Each row below holds a small network's activations on one input, seen along a few directions.
In each table, some parts of the input vary, and every possible input appears once, in random order.
A made-up example of a description, with smaller parts first: one of 4 places along a line, together with either a single point or (one of 2 separate values, together with one of 5 places around a ring) or one of 11 places along a line.
Shared parts are said once, and a part with two or three values counts as separate values.
(in the rows, 128 means zero)

Other details of the inputs vary at random and push rows far along two fixed directions, the same in every table; ignore that.

Table:
x1: [119 179 167 156 143 115 101 113  96  89 123 128 123 135 130 166]
x2: [159 196 169 139 130 127 149  88 145  57 105 122 131 112 132 150]
x3: [130 107 108  99  92 185 233 182 187 114 128 167  87 199  91 148]
x4: [164 202 170 137 128 133 150  91 144  64 112 125 128 119 128 153]
x5: [136 166 168 148 150 111 104 105  99  85 121 121 111 127 141 164]
x6: [127  96 101  98  97 183 238 183 192 116 132 167  79 192  94 143]
x7: [116 177 154 170 136 111  96 111  97  79 122 131 119 121 136 162]
x8: [149  95 104  87 122 128 133 113 159 180 127 107 176  83 135  68]
x9: [124  76  89 123 126 110  90 127 114 184 141 108 148  92 137  77]
x10: [ 83  75  88 128 105 159 178 201 147 140 141 174  81 199 104 149]
x11: [126  82  94 121 123 116  87 127 115 185 137 109 154 101 141  84]
x12: [108  92 107 115 150 103  85 123 109 187 139 111 154  96 136  91]
x13: [151 102 108  89 122 125 131 107 153 176 127 102 177  77 130  67]
x14: [ 87  75  96 115 113 165 180 202 143 151 144 170  83 205 103 150]
x15: [115 172 161 155 149 112 106 114  99  88 125 129 116 130 132 162]
x16: [129  79 113 107 147 109  93 125 110 194 147 107 150  97 140  87]
x17: [138 171 151 170 127 116  98 109 102  84 120 126 120 129 137 153]
x18: [151  98 104  84 124 129 131 110 158 184 131 104 174  80 131  70]
x19: [138 169 171 146 145 115 101 106  96  90 119 120 119 132 137 164]
x20: [125  80 110 105 149 107  91 122 111 188 137 107 146 100 142  91]
x21: [129 102 107 105  94 182 235 184 190 114 128 170  86 196  96 140]
x22: [107  90 100 124 128 113  86 131 108 185 142 114 158  95 131  89]
x23: [137 163 166 143 147 117 102 110 101  95 119 122 119 134 142 165]
x24: [162 203 170 135 132 126 145  84 147  62 105 123 132 115 133 157]
x25: [136 170 153 165 124 117  96 107 100  85 118 123 124 130 135 155]
x26: [106  84  95 121 129 116  86 136 112 189 142 116 157  98 137  89]
x27: [119 178 155 171 133 115  98 116  98  84 124 133 121 128 135 162]
x28: [120 173 162 156 148 113 103 116  98  96 127 130 121 132 132 160]
x29: [124  82  92 125 128 107  85 121 116 182 135 109 152  95 140  80]
x30: [126 103 106 102  97 175 231 178 192 112 123 167  90 192 101 144]
Each input here is: one of 5 places around a ring, together with either one of 2 separate values or one of 4 places along a line.
Changing only the place on the ring of 5 turns x11 into x17. The same change can be made to x18. Which row results? -> x4
List by row number the other rows that have the place on the ring of 5 in common with x19. -> x1, x3, x13, x22, x25
Which other rows does x13 become when the place on the ring of 5 takes its other values? List them by row number. -> x2, x8, x21, x30
Which other rows does x22 become when the place on the ring of 5 takes its other values? List them by row number. -> x7, x10, x26, x27
